Here are a small network's activations along a few directions, averaged over the inputs that share one value of a field.
Related values have similar rows: they may be neighbours, one step apart, or belong to one group.
In the rows, zero is written as 500.
Strong random noise was added to every row along 15 fixed directions; ignore it. To show where, here is one row again and again, with new noise each time:
[581 584 571 453 437 698 663 390 625 430 600 543 180 426 567 549 653 355
 556 583  86 347 615 374 514]
[309 538 445 650 531 483 347 423 507 587 335 399 661 793 324 581 397 557
 705 309 745 832 331 834 669]
[434 536 331 340 434 732 312 183 385 640 800 211 653 330 608 574 617 433
 443 506 604 535 350 301 604]
[557 460 527 492 405 538 329 601 446 568 647 240 639 420 592 523 464 556
 378 506 766 542 640 340 575]
[560 409 375 493 414 469 274 677 482 394 628 764 494 516 572 638 388 720
 663 670 570 720 551 423 666]
[416 279 518  75 458 665 789 451 503 388 447 473 712 460 393 813 329 538
 474 506 307 701 341 479 698]
[455 465 386 596 440 471 647 485 459 312 520 582 264 469 702 492 563 758
 439 417 387 413 648 566 404]
[530 490 477 539 380 497 621 415 446 680 318 346 420 300 389 382 522 294
 577 630 390 419 468 301 396]
[608 331 727 202 399 507 589 721 828 616 692 387 677 236 572 731 393 513
 327 617 573 605 635 347 409]
[463 499 481 301 526 492 568 657 619 595 505 651 319 430 428 546 485 457
 595 537 295 463 479 335 605]
[533 470 492 511 322 727 469 369 317 787 571 190 878 569 513 481 371 474
 316 442 735 628 529 517 553]
[454 378 483 396 407 434 408 784 722 670 466 657 497 295 495 660 308 625
 763 695 526 757 345 383 488]
[430 440 475 300 425 536 500 307 213 454 549 298 672 471 521 481 615 528
 520 721 680 518 463 309 376]
[486 319 330 566 335 296 347 370 401 511 397 562 402 482 260 468 508 434
 689 503 562 800 626 448 776]
[407 624 891 671 599 588 426 606 324 561 635 777 365 669 444 301 500 116
 542 601 358 366 466 468 635]
[370 464 462 558 389 483 678 450 375 789 474 448 517 403 556 250 490 572
 259 344 370 434 596 605 358]
[455 522 272 454 505 355 410 422 520 606 450 540 271 296 334 399 624 373
 615 499 267 469 484 325 653]


Values of VOD:
zor: [734 516 456 527 605 332 800 549 669 295 265 637 487 614 408 489 440 582
 355 491 436 275 697 677 268]
bul: [521 460 440 408 509 138 207 508 495 320 467 609 275 523 371 408 705 597
 699 652 708 580 711 388 555]
bal: [515 642 630 256 601 640 640 490 852 591 731 510 397 389 651 679 659 399
 471 591 389 274 407 376 247]
vela: [406 461 524 409 566 532 571 444 235 593 557 419 732 496 580 286 527 470
 125 435 474 300 436 475 360]
nudu: [568 533 435 813 517 472 538 392 798 691 498 584 419 281 600 475 498 479
 489 409 431 540 332 765 217]
viv: [368 540 269 599 642 586 467 523 313 546 487 550 603 605 682 562 274 526
 502 339 960 379  28 401 432]
moga: [354 661 484 538 521 715 446 190 416 761 554 484 636 714 450 424 534 344
 543 337 442 555 326 723 581]
dorek: [780 467 315 585 413 628 529 402 548 296 574 704 558 533 632 725 397 522
 505 583 505 499 556 535 539]
gipif: [493 543 707 682 476 624 351 721 297 440 235 401 754 568 456 295 392 597
 561 646 198 685 477 670 491]
rozil: [357 589 606 286 678 374 534 368 585 632 638 509 389 530 452 350 813 386
 539 399 635 359 419 460 335]
luk: [415 522 339 683 564 404 468 267 204 557 575 692 509 609 492 312 481 396
 425 299 831 310 292 549 442]
gimi: [691 425 437 542 467 464 316 440 404 333 614 585 519 555 582 502 583 620
 522 586 644 608 648 474 574]
VOD is arranged as 4 separate groups.
- List the group mates of dorek, in the order listed. => bal, moga
- List the group mates of rozil, in the order listed. => nudu, gimi
- List the group mates of luk, in the order listed. => zor, bul

Values of NAZEF:
laban: [468 419 716 500 476 599 663 415 552 246 505 358 449 495 639 522 523 637
 311 357 329 546 685 728 466]
lomu: [673 521 618 747 320 653 369 536 707 557 671 461 373 307 672 500 481 406
 318 482 245 492 738 481 566]
zumi: [396 337 484 554 547 291 478 622 222 204 244 300 592 510 435 430 497 691
 496 467 651 621 541 512 556]
vemi: [486 574 444 609 561 751 521 463 281 464 416 431 451 714 464 478 441 410
 525 247 453 455 381 492 877]
luz: [429 660 546 598 579 548 490 608 640 566 467 731 451 731 517 540 483 507
 744 544 509 544 400 636 353]
poto: [416 472 523 374 617 276 504 515 602 519 569 510 337 392 512 459 662 550
 428 397 614 413 587 528 412]
bime: [588 493 462 351 476 538 577 636 500 516 474 506 510 496 497 552 468 681
 502 514 432 526 576 447 556]
nir: [433 471 618 539 394 625 555 550 455 510 493 555 351 500 523 440 443 390
 566 523 317 502 515 410 558]
neviv: [323 523 465 547 570 504 530 376 119 468 497 349 647 482 590 367 567 517
 454 607 624 376 342 436 351]
lide: [641 475 306 649 577 331 529 532 467 625 362 698 682 672 371 409 359 574
 275 337 606 517 548 759 520]
ludeg: [555 482 512 384 636 219 462 541 503 506 518 691 710 553 302 405 482 492
 386 588 604 449 536 565 391]
gosu: [450 595 466 398 568 401 537 331 602 567 432 523 548 593 359 493 579 436
 525 485 434 477 452 676 451]
dum: [476 436 564 608 463 558 385 298 543 284 617 430 635 493 536 547 543 494
 412 429 384 681 515 745 555]
diz: [595 525 457 656 366 520 481 334 566 594 550 541 275 325 552 330 605 361
 544 517 376 416 579 407 391]
desen: [481 552 352 186 494 682 759 388 543 582 603 564 357 605 522 650 601 541
 631 534 572 317 439 289 374]
fige: [359 375 665 332 508 393 617 717 466 589 321 357 622 423 449 475 412 530
 427 552 525 576 462 464 425]
bok: [607 513 243 629 303 591 554 304 473 583 511 408 551 465 594 483 459 644
 407 409 537 459 593 560 434]
mesum: [677 556 444 515 361 639 423 647 649 653 572 722 325 525 483 424 497 576
 636 552 127 586 679 454 633]
guto: [316 497 250 511 465 496 415 403 488 543 548 461 257 600 613 612 559 675
 645 303 808 609 476 478 636]
mor: [432 468 432 353 260 517 647 323 274 877 300 369 623 279 473 264 535 401
 642 935 464 445 332 249  65]
zesi: [481 311 463 711 470 395 618 573 479 330 297 549 447 419 529 509 288 560
 356 282 430 563 497 674 581]
nuvin: [493 639 364 444 646 482 481 545 473 378 680 437 484 485 715 590 610 732
 386 450 659 271 451 435 412]
tik: [582 520 223 578 322 700 438 236 459 694 686 557 476 474 574 488 517 558
 559 424 450 579 466 502 588]
ketem: [562 528 556 523 373 608 467 448 650 600 619 296 529 485 706 626 535 643
 510 547 760 575 618 535 355]
dav: [625 710 400 547 431 788 596 333 408 514 385 469 310 792 525 415 581 576
 630 516 267 345 622 546 517]
tofem: [262 275 713 614 440 350 534 387 430 390 744 611 304 340 607 494 504 299
 392 340 742 507 514 467 523]
garu: [397 398 498 541 414 511 554 413 477 434 367 453 498 478 490 528 502 587
 659 464 445 697 439 587 421]
kuv: [806 452 500 541 392 458 656 722 506 370 210 491 463 680 481 541 443 611
 535 668 582 465 777 426 367]
tudis: [574 476 285 465 477 382 357 838 446 473 287 369 525 324 362 530 355 614
 653 617 488 502 485 176 695]
gela: [484 464 382 537 444 510 332 632 465 627 621 541 453 486 606 529 468 575
 573 499 656 601 513 361 583]
NAZEF is arranged as a network in which each value has 4 neighbours.
- Name the neighbours of lomu, in listed order. => nir, fige, mor, zesi
- Name the neighbours of bok, in listed order. => ludeg, gosu, desen, tofem
- Name the neighbours of zumi, in listed order. => vemi, garu, kuv, gela
- Name the neighbours of poto, in listed order. => bime, lide, ketem, dav
Each value of NAZEF is a pair of two hidden parts, and every pair occurs once (5 first parts, 6 second parts).
- guto and fige share the first part; guto and neviv share the second. Which value has the first part of neviv and the second part of fige? => gela
- poto and kuv share the first part; poto and bime share the second. Which value has the first part of bime and the second part of kuv? => zumi
- tofem and diz share the first part; tofem and tudis share the second. Which value has the first part of tudis and the second part of diz? => mesum
- dum and bok share the first part; dum and garu share the second. Which value has the first part of garu and the second part of bok? => desen
- lide and ketem share the first part; lide and laban share the second. Which value has the first part of laban and the second part of ketem? => gosu

Values of ZIBI:
gosum: [570 526 383 543 503 536 550 584 435 620 343 298 530 456 423 462 385 369
 376 375 558 366 469 367 583]
dabo: [495 468 320 622 471 359 530 355 454 513 449 534 656 342 556 494 490 616
 448 609 583 472 398 584 245]
gez: [465 348 493 486 510 363 427 625 411 537 508 494 385 395 453 444 414 413
 483 389 819 462 473 257 681]
balif: [646 753 488 178 516 538 434 760 519 849 591 486 678 793 483 329 604 648
 437 734 565 332 803 345 274]
pifu: [565 487 307 468 546 359 331 627 482 369 569 668 400 755 537 529 552 795
 578 445 747 589 711 510 581]
mavik: [631 461 605 605 448 416 405 540 528 427 433 281 648 500 443 482 520 454
 395 521 638 595 700 546 488]
lak: [409 420 499 492 650 342 493 605 538 322 538 573 582 408 600 570 394 690
 345 326 651 486 385 643 493]
pakos: [373 516 533 277 480 701 567 611 385 523 540 333 461 602 618 513 492 633
 448 416 441 436 527 370 599]
tiv: [517 361 400 346 330 592 760 365 596 649 524 790 296 552 514 605 481 559
 672 512 488 602 473 459 387]
zilap: [552 529 162 386 504 484 557 298 407 510 527 541 569 559 520 496 597 683
 455 458 609 467 472 520 370]
sep: [372 419 471 604 455 404 552 450 556 468 404 514 395 495 438 506 480 536
 539 336 422 624 550 664 592]
tageb: [496 513 641 357 571 426 411 580 445 459 513 655 385 426 339 563 537 187
 810 865 568 447 310 142 582]
ruzof: [359 536 283 286 698 422 462 425 228 293 344 348 675 373 393 387 619 595
 436 501 158 424 314 464 629]
pofe: [613 442 153 558 432 416 480 445 497 512 357 520 482 455 374 612 377 511
 577 442 571 542 465 417 662]
ZIBI is arranged as a line.
- Going along ZIBI from lak by way of its neighbour gez, in what order are pifu, mavik, tageb, pofe met? => pifu, mavik, pofe, tageb
- Name the neighbours of balif, in listed order. => pakos, sep
- How many steps from neighbour to neighbour lead from dabo to ruzof, at the fewest? => 7
